A small network was trained on made-up records. Each row is its average activation on records with the value named, seen along a few directions.
Values that are neighbours, or in one group, have similar rows; names and order tell nothing.
(in the rows, 128 means zero)

Other fields vary at random and push rows far along one fixed direction, the same in every table; ignore that.

L, 9 values:
l4: [161 133 125 136 110 118 158 131 137 117 115 124 132  91 143 115]
l2: [133 124 109 143 101 108 134 144 131 139 130 134 119 124 115 121]
l3: [ 46 128 127  43 165 198  85 131 117 182 159 133 125 248 162 185]
l8: [113 132 105 107 115 144 123 144 132 148 127 137 123 159 139 145]
l9: [121 132 112 106 123 139 131 143 133 142 123 129 125 144 152 146]
l5: [136 134 144 158 127 104 129 119 132 110 141 119 122 116 104 103]
l7: [132 121 139 140 145 140 120 115 120 114 114 132 129 105 118 139]
l6: [154 111 140 171 126 104 130 108 121  88 109 127 140  68 105 103]
l1: [155 137 152 147 140  97 142 117 129 113 133 117 138  99 115  95]
The values of L form 3 separate groups.
Which other values are in the same group as l5? Give them in the order they are listed. -> l3, l1
Which other values are in the same group as l2? Give them in the order they are listed. -> l4, l8, l9

W, 9 values:
w1: [193 115 102 213  66  44 159 143 134  92  99 134 130  24  79  68]
w8: [ 76 134 136  75 158 148 100 138 123 177 173 122 131 232 147 145]
w9: [162 118 154 173 145  89 134 104 120  80 107 118 142  49 100  95]
w6: [119 125 103 125 100 142 134 143 135 140 125 134 107 134 140 151]
w7: [100 143 141 123 136 126 114 129 131 148 163 121 108 174 108 126]
w3: [ 45 116 121  50 192 235  57 128 106 175 129 152 129 247 158 227]
w2: [128 112 150 142 139 135 122  93 121  91 124 123 140 107 130 117]
w4: [114 147 118  52 138 175 143 144 135 168 127 127 137 172 185 159]
w5: [215 142 127 199  79  60 187 128 147  82 103 120 128  14 105  64]
The values of W form 3 separate groups.
Which other values are in the same group as w6? Give them in the order they are listed. -> w1, w4, w5
Which other values are in the same group as w9? Give them in the order they are listed. -> w3, w2
